These are the activations of a small neural network, seen along a few directions. Each row is one input.
Each table varies a few parts of the input and shows all the possible inputs, shuffled.
Descriptions start from the smaller parts, as in this example, which fits no table here: values(3) and (point or ring(11) or (line(6) and ring(8))).
Shared parts are said once, and a part with two or three values counts as separate values.
(in the rows, 128 means zero)

Other details of the inputs shift rows strongly along two fixed directions, in all tables alike. That doesn't count.

Table:
R1: [168 127 121 168 148 134 138 170 145 138 118 132 139 153 111]
R2: [132 129 129 112 120 110 130  81 143 113 153 113 142 108 118]
R3: [133 124 137 148 150 140 151 142 145 135 117 128 105 158 102]
R4: [129 128 124 124 132 108 141 104 160 120 154 134 169 107 137]
R5: [117 145 123 113 117 115 136  86 150 123 158 114 133 110 110]
R6: [144 115 150 131 147 123 139 134 129 121 109 115  99 152  97]
R7: [123 114 140 129 134 144 110 151  96 117  90 128  96 146 127]
R8: [146 103 141 147 158 134 145 148 145 121 110 134 133 159 118]
R9: [142 161  96 149 111 127 133 111 157 144 169 125 154 105 118]
R10: [122 115 137 133 144 142 121 175 114 124  92 147 122 148 144]
R11: [153 105 151 134 156 119 142 145 135 117 103 125 121 150 112]
R12: [111 124 128 141 133 163 120 161 110 132 100 141 101 152 133]
R13: [133 122 136 145 151 142 149 144 145 132 119 125 108 159 101]
R14: [140 115 135 145 144 138 159 143 130 163 134 120 101 167 111]
R15: [145 113 149 128 148 126 137 136 129 118 111 112 101 153  96]
R16: [141 119 130 116 129 106 133  93 149 109 148 123 165 106 133]
R17: [133 122 142 137 145 138 143 134 135 126 117 115  95 156  90]
R18: [168 131 128 153 137 131 129 151 128 133 119 111 109 150  92]
R19: [161 143 111 137 118 106 125 115 148 126 155 122 170 101 127]
R20: [ 62 154 106  74  56 137  60 133  37 149 126 150 120  72 220]
R21: [129 125 120 131 133 111 138  98 160 117 150 135 173 109 139]
R22: [ 94 149 111 118 106 136 117 115 126 131 145 141 139  99 152]
R23: [160  97 150 133 150 118 150 144 122 146 121 117 117 160 121]
R24: [117 141 119 122 118 119 133  79 149 120 156 116 138 110 113]
R25: [117 139 114 133 124 124 140  88 158 126 160 128 151 110 125]
R26: [116 126 122 111 115 117 107 111 118 110 128 138 160  95 163]
R27: [109 139 124 102 105 118 108 105 114 116 138 126 133  95 144]
R28: [ 94 154 118 106 100 126 111 104 117 126 138 132 124  99 140]
R29: [111 125 134 130 127 157 113 152 101 125  96 129  88 151 121]
R30: [140 163 102 137 105 122 126 102 147 138 166 114 141 106 106]
R31: [ 63 144 116  99  78 170  69 182  25 160  88 153  75 122 196]
R32: [135 122 124 123 125 105 149 105 145 151 165 128 160 118 147]
R33: [122 117 137 136 143 139 124 172 115 126  91 149 120 147 144]
R34: [132 108 144 126 142 136 117 167 103 116  88 137 116 142 140]
R35: [138 125 132 111 130 100 134  98 149 111 148 122 162 104 131]
Each input here is: ring(5) and (values(2) or line(5)).
Question: A walk changes only the ring(5) part. It starts at R29 and steps to R2. List the rest of the walk in order.
Answer: R16, R8, R12
Question: List by row number the other rows that have the ring(5) part in common with R24.
Answer: R5, R17, R28, R29, R30, R31

Table:
R36: [104 108 152 134 146 168 120 182  87 131  65 137  60 185 117]
R37: [165 142 121 145 134 108 163  72 188 130 187  90 141 136  60]
R38: [102 135 117 102 102 134  88 139  91 112 111 148 156  85 184]
R39: [134 127 130 114 115 111 112 127 121 120 130 138 156 101 158]
R40: [109 129 127 147 136 169  90 223  80 119  46 166  94 150 156]
R41: [117 147 117 114 110 122 145 101 138 157 169 114 125 116 127]
R42: [132 108 150 138 154 159 132 157 113 125  91 119  72 173  98]
R43: [ 95 130 116 103 107 138  89 139  97 105 114 155 151  93 190]
R44: [159 124 150 170 173 146 164 157 157 128 103 107  73 187  46]
R45: [118 119 133 118 134 110 135 104 154 112 138 136 167 113 144]
R46: [138 127 114 143 128 119 136 110 146 135 150 137 165 111 147]
R47: [168 110 138 133 153  79 164  90 175 123 161 112 171 126 110]
R48: [119 132 118 115 116 121 127 136 126 142 148 147 158 106 168]
R49: [137 139 130 114 114 109 136  88 138 131 154 111 125 113 111]
R50: [128 141 107 128 111 129 104 135 127 123 132 140 163 109 149]
R51: [126 142 112 138 112 127 142  86 140 147 162 116 130 119 119]
R52: [165  97 156 151 169 133 160 141 142 125 113  97  78 181  58]
R53: [ 90 147 116  98  91 123  97 116  84 140 130 134 119 100 164]
Question: Describe the family of inputs behind these rows.
Answer: values(2) and (line(4) or line(5))
Question: The inputs of R38 and R52 match in every part but the values(2) part. If R40 is changed in the same way as R38 into R52, which row does it become?
Answer: R44
Question: A walk changes only the line(5) part. It starts at R36 and steps to R42. List the rest of the walk in order.
Answer: R52, R49, R53
